A small network was trained on invented records. Each row is its activation on one of them, seen along a few directions.
Each row is followed by the record's values for the fields GEMA, GOP, SAVAS, BAGE.
A field that a record lacks is written absent.
Other fields move the rows too, some of them a lot.
(in the rows, 500 means zero)
Random noise pushes rows far along 11 fixed directions. That doesn't count. These rows show it; they differ only by the noise:
[582 560 190 664 674 638 471 452 497 137 521 776 346 756 524 595 650 649
 478 440 435 624 279 316 483 565]
[526 153 454 282 865 668 624 503 527 677 516 666 749 461 546 426 473 539
 689 401 600 521 618 392 437 680]
[517 641 523 517 459 331 699 580 453 732 582 343 670 512 543 496 367 391
 621 679 359 480 428 458 563 448]
[677 531 724 584 305 431 474 445 383 297 603 276 343 632 613 565 581 512
 235 302 645 343 343 484 554 457]
[574 388 719 591 452 460 684 588 645 777 528 429 716 430 519 418 410 428
 553 787 365 633 403 379 521 324]
[725 567 525 352 505 327 423 461 395 726 743 508 406 641 765 407 551 545
 490 310 413 494 500 521 359 473]
[628 374 702 579 442 598 332 390 506 498 411 379 485 367 401 415 608 426
 297 371 549 556 489 465 399 281]
[223 610 441 680 507 568 374 447 581 452 235 365 517 434 334 660 564 357
 475 542 620 526 567 518 541 600]
[365 571 257 549 567 606 512 376 400 453 446 653 400 487 503 550 571 513
 602 362 615 559 696 477 300 668]
[244 852 509 568 209 326 374 502 394 719 386 468 372 467 574 457 653 479
 442 520 321 462 492 606 428 441]
[457 510 477 574 203 511 299 556 445 356 467 734 221 465 629 232 864 714
 306 137 464 439 513 457 351 447]
[390 580 449 668 350 466 548 439 529 461 547 536 315 474 553 459 483 482
 545 454 599 607 669 475 342 564]
[520 578 453 542 565 441 498 427 496 489 589 482 419 589 535 496 427 459
 531 491 466 589 459 466 461 503]

[623 644 573 498 444 461 211 361 496 692 466 487 321 572 634 618 681 499
 354 385 531 550 608 641 305 471]  GEMA=keves, GOP=rifa, SAVAS=ganu, BAGE=lisis
[556 739 246 456 517 414 429 585 255 346 471 402 578 503 360 409 563 464
 476 345 270 304 305 472 642 380]  GEMA=bezik, GOP=fiv, SAVAS=lifin, BAGE=toba
[505 187 534 317 520 514 535 600 514 324 599 628 501 493 579 353 498 658
 461 255 571 396 489 391 582 579]  GEMA=bezik, GOP=fiv, SAVAS=lifin, BAGE=toba
[444 619 356 551 550 258 414 578 708 542 604 269 503 535 477 556 287 317
 644 521 549 570 673 528 599 615]  GEMA=bezik, GOP=fiv, SAVAS=lifin, BAGE=toba
[492 416 571 488 520 471 498 473 590 483 605 424 474 519 519 507 383 458
 533 584 570 565 521 538 527 521]  GEMA=kep, GOP=muba, SAVAS=lifin, BAGE=toba
[480 539 545 517 476 562 444 381 446 510 422 424 431 401 428 497 500 431
 460 391 635 487 669 567 389 509]  GEMA=keves, GOP=fiv, SAVAS=ganu, BAGE=dos
[417 523 513 338 492 274 746 644 493 446 713 485 470 592 629 377 242 559
 631 457 499 358 476 507 681 683]  GEMA=kep, GOP=fiv, SAVAS=ganu, BAGE=dos
[619 324 316 536 667 675 619 396 532 439 584 620 550 494 488 628 439 479
 661 505 687 670 742 406 321 595]  GEMA=keves, GOP=muba, SAVAS=ganu, BAGE=dos
[381 507 458 577 414 527 244 513 664 650 411 406 487 359 467 486 620 399
 555 481 654 535 838 654 392 582]  GEMA=keves, GOP=muba, SAVAS=lifin, BAGE=dos
[371 630 506 511 397 375 439 441 400 509 594 326 370 495 546 428 469 407
 517 350 601 412 597 599 466 581]  GEMA=bezik, GOP=muba, SAVAS=ganu, BAGE=dos
[276 327 790 491 387 691 357 412 536 592 319 478 476 323 450 428 629 506
 396 547 659 458 607 657 432 503]  GEMA=keves, GOP=muba, SAVAS=lifin, BAGE=dos
[312 486 693 542 661 591 235 380 674 388 292 433 389 529 336 504 490 449
 334 563 514 581 312 588 626 487]  GEMA=kep, GOP=fiv, SAVAS=ganu, BAGE=dos
[299 637 416 428 434 471 236 420 339 588 397 482 429 374 419 370 640 449
 455 351 382 458 528 607 410 406]  GEMA=bezik, GOP=muba, SAVAS=lifin, BAGE=dos
[611 319 549 377 613 302 269 637 857 575 679 575 388 598 661 317 432 555
 510 319 484 619 594 485 555 564]  GEMA=keves, GOP=rifa, SAVAS=ganu, BAGE=lisis
[570 353 876 279 422 615 443 396 287 593 481 541 520 562 638 523 668 652
 249 529 419 350 229 592 517 345]  GEMA=keves, GOP=muba, SAVAS=ganu, BAGE=dos
[517 599 245 489 556 537 643 597 347 577 518 686 677 612 580 584 650 598
 630 633 295 462 337 397 513 516]  GEMA=bezik, GOP=muba, SAVAS=ganu, BAGE=dos
[526 392 439 442 522 482 219 569 552 498 475 395 540 491 536 511 720 479
 422 195 652 383 615 512 528 597]  GEMA=bezik, GOP=muba, SAVAS=ganu, BAGE=dos
[424 399 692 408 446 479 659 374 340 462 593 337 450 362 456 396 262 416
 507 410 657 405 598 568 466 518]  GEMA=bezik, GOP=rifa, SAVAS=lifin, BAGE=fub
[577 380 496 367 690 578 460 405 519 582 476 668 513 461 462 476 445 533
 514 497 417 640 515 494 397 424]  GEMA=kep, GOP=rifa, SAVAS=ganu, BAGE=toba
[448 639 689 425 453 487 403 501 436 612 314 377 602 479 392 561 525 472
 347 701 289 398 262 606 667 318]  GEMA=keves, GOP=fiv, SAVAS=lifin, BAGE=dos
[404 663 295 447 376 551 399 425 264 463 464 641 385 427 483 438 644 558
 514 386 414 448 608 594 339 455]  GEMA=keves, GOP=muba, SAVAS=ganu, BAGE=dos
[548 441 614 434 529 508 420 484 512 400 457 464 463 499 449 493 468 515
 382 419 522 432 449 539 582 464]  GEMA=keves, GOP=rifa, SAVAS=ganu, BAGE=lisis
[564 438 622 559 417 412 345 516 614 526 659 491 349 583 653 328 590 535
 423 399 486 565 439 488 462 452]  GEMA=bezik, GOP=muba, SAVAS=ganu, BAGE=dos
[551 214 698 489 564 516 381 449 718 402 670 438 391 408 435 180 302 437
 499 443 563 657 566 513 489 391]  GEMA=keves, GOP=muba, SAVAS=ganu, BAGE=dos
[454 394 464 263 713 518 726 485 373 725 472 370 870 393 408 666 264 367
 692 648 513 425 592 496 570 563]  GEMA=bezik, GOP=fiv, SAVAS=lifin, BAGE=toba
[562 591 358 464 509 448 377 600 536 455 494 549 483 501 459 380 543 535
 509 419 367 464 506 515 553 455]  GEMA=keves, GOP=fiv, SAVAS=ganu, BAGE=dos
[229 480 400 676 299 580 711 643 592 712 380 853 539 333 555 330 647 626
 684 709 379 640 618 386 321 528]  GEMA=bezik, GOP=rifa, SAVAS=lifin, BAGE=fub
[477 491 735 385 425 453 482 293 302 197 625 473 220 631 541 475 368 578
 257 421 454 463 185 531 568 382]  GEMA=absent, GOP=absent, SAVAS=lifin, BAGE=absent
[585 452 681 418 696 439 562 394 625 701 594 449 487 705 693 769 355 477
 526 619 652 595 522 561 489 683]  GEMA=kep, GOP=rifa, SAVAS=ganu, BAGE=toba
[455 423 664 716 354 440 500 419 708 573 587 339 338 387 538 402 392 355
 528 437 772 670 807 493 316 549]  GEMA=bezik, GOP=fiv, SAVAS=ganu, BAGE=toba
[654 318 363 438 510 385 438 674 598 358 670 272 602 382 435 343 420 390
 580 202 684 388 723 455 599 560]  GEMA=kep, GOP=muba, SAVAS=lifin, BAGE=toba
[397 709 363 534 473 452 369 542 487 618 317 422 578 254 235 305 484 355
 558 520 296 528 578 567 480 314]  GEMA=kep, GOP=fiv, SAVAS=ganu, BAGE=dos
[624 606 414 356 610 557 340 460 383 685 366 414 641 615 601 872 737 495
 440 397 631 326 611 610 480 670]  GEMA=keves, GOP=fiv, SAVAS=ganu, BAGE=dos
[381 471 349 319 613 469 442 639 460 532 502 612 575 549 577 384 626 598
 583 357 441 358 448 507 599 657]  GEMA=kep, GOP=muba, SAVAS=lifin, BAGE=toba

Which values does each new row have?
[540 681 451 727 261 505 515 568 505 378 408 713 332 625 617 607 771 680
 344 528 402 537 342 412 451 447]  GEMA=kep, GOP=rifa, SAVAS=ganu, BAGE=toba
[453 522 472 460 793 416 382 349 674 381 581 512 302 598 411 461 187 413
 549 505 462 738 466 536 530 521]  GEMA=kep, GOP=rifa, SAVAS=ganu, BAGE=toba
[616 337 563 302 615 459 426 706 572 385 560 568 567 547 503 200 512 636
 438 332 342 340 284 450 745 455]  GEMA=keves, GOP=fiv, SAVAS=ganu, BAGE=dos
[521 541 729 432 525 575 368 298 430 481 432 530 342 611 526 621 532 563
 282 565 451 535 313 591 481 402]  GEMA=keves, GOP=fiv, SAVAS=lifin, BAGE=dos
[418 425 501 328 568 546 423 506 451 608 361 569 572 343 426 389 531 506
 509 341 493 421 631 550 465 508]  GEMA=keves, GOP=rifa, SAVAS=ganu, BAGE=lisis
[700 438 639 674 258 642 505 439 467 394 398 541 422 399 470 571 668 556
 286 454 592 526 554 449 346 313]  GEMA=keves, GOP=rifa, SAVAS=ganu, BAGE=lisis
[649 500 317 567 527 663 178 394 369 442 362 478 533 342 298 450 778 426
 375 285 443 543 527 467 329 253]  GEMA=bezik, GOP=muba, SAVAS=lifin, BAGE=dos
[374 417 484 600 430 617 537 561 497 318 305 410 619 409 373 637 599 483
 429 465 670 371 517 428 611 578]  GEMA=bezik, GOP=fiv, SAVAS=lifin, BAGE=toba
[426 671 559 654 157 321 392 614 630 536 534 361 425 489 528 523 515 453
 447 711 388 528 504 586 576 369]  GEMA=keves, GOP=muba, SAVAS=lifin, BAGE=dos
[598 527 293 547 579 483 194 598 662 482 479 327 585 482 403 543 604 375
 545 412 580 476 680 574 560 542]  GEMA=keves, GOP=muba, SAVAS=lifin, BAGE=dos
[340 579 436 495 523 323 356 640 812 549 497 578 444 546 481 403 364 498
 575 677 267 666 474 515 652 478]  GEMA=keves, GOP=fiv, SAVAS=ganu, BAGE=dos
[377 577 559 628 396 590 549 337 321 125 404 493 286 527 387 562 498 524
 307 412 562 454 311 455 520 453]  GEMA=bezik, GOP=rifa, SAVAS=ganu, BAGE=fub
[611 389 551 485 500 540 544 517 442 582 572 418 640 467 521 490 541 470
 519 521 531 451 489 477 487 450]  GEMA=bezik, GOP=muba, SAVAS=lifin, BAGE=dos
[592 565 426 623 428 579 328 494 447 520 426 557 518 530 503 547 794 537
 386 516 370 538 359 452 430 338]  GEMA=bezik, GOP=muba, SAVAS=ganu, BAGE=dos
[416 672 233 564 524 477 498 488 430 753 509 514 573 439 520 487 577 399
 722 514 474 559 712 521 315 575]  GEMA=bezik, GOP=muba, SAVAS=ganu, BAGE=dos
[499 641 322 319 800 536 285 348 314 529 439 408 569 559 374 606 508 395
 518 463 401 464 387 613 529 483]  GEMA=kep, GOP=muba, SAVAS=lifin, BAGE=toba
[345 573 337 585 508 452 198 556 653 409 441 567 340 476 442 294 615 502
 494 339 429 569 543 511 498 520]  GEMA=bezik, GOP=fiv, SAVAS=lifin, BAGE=toba
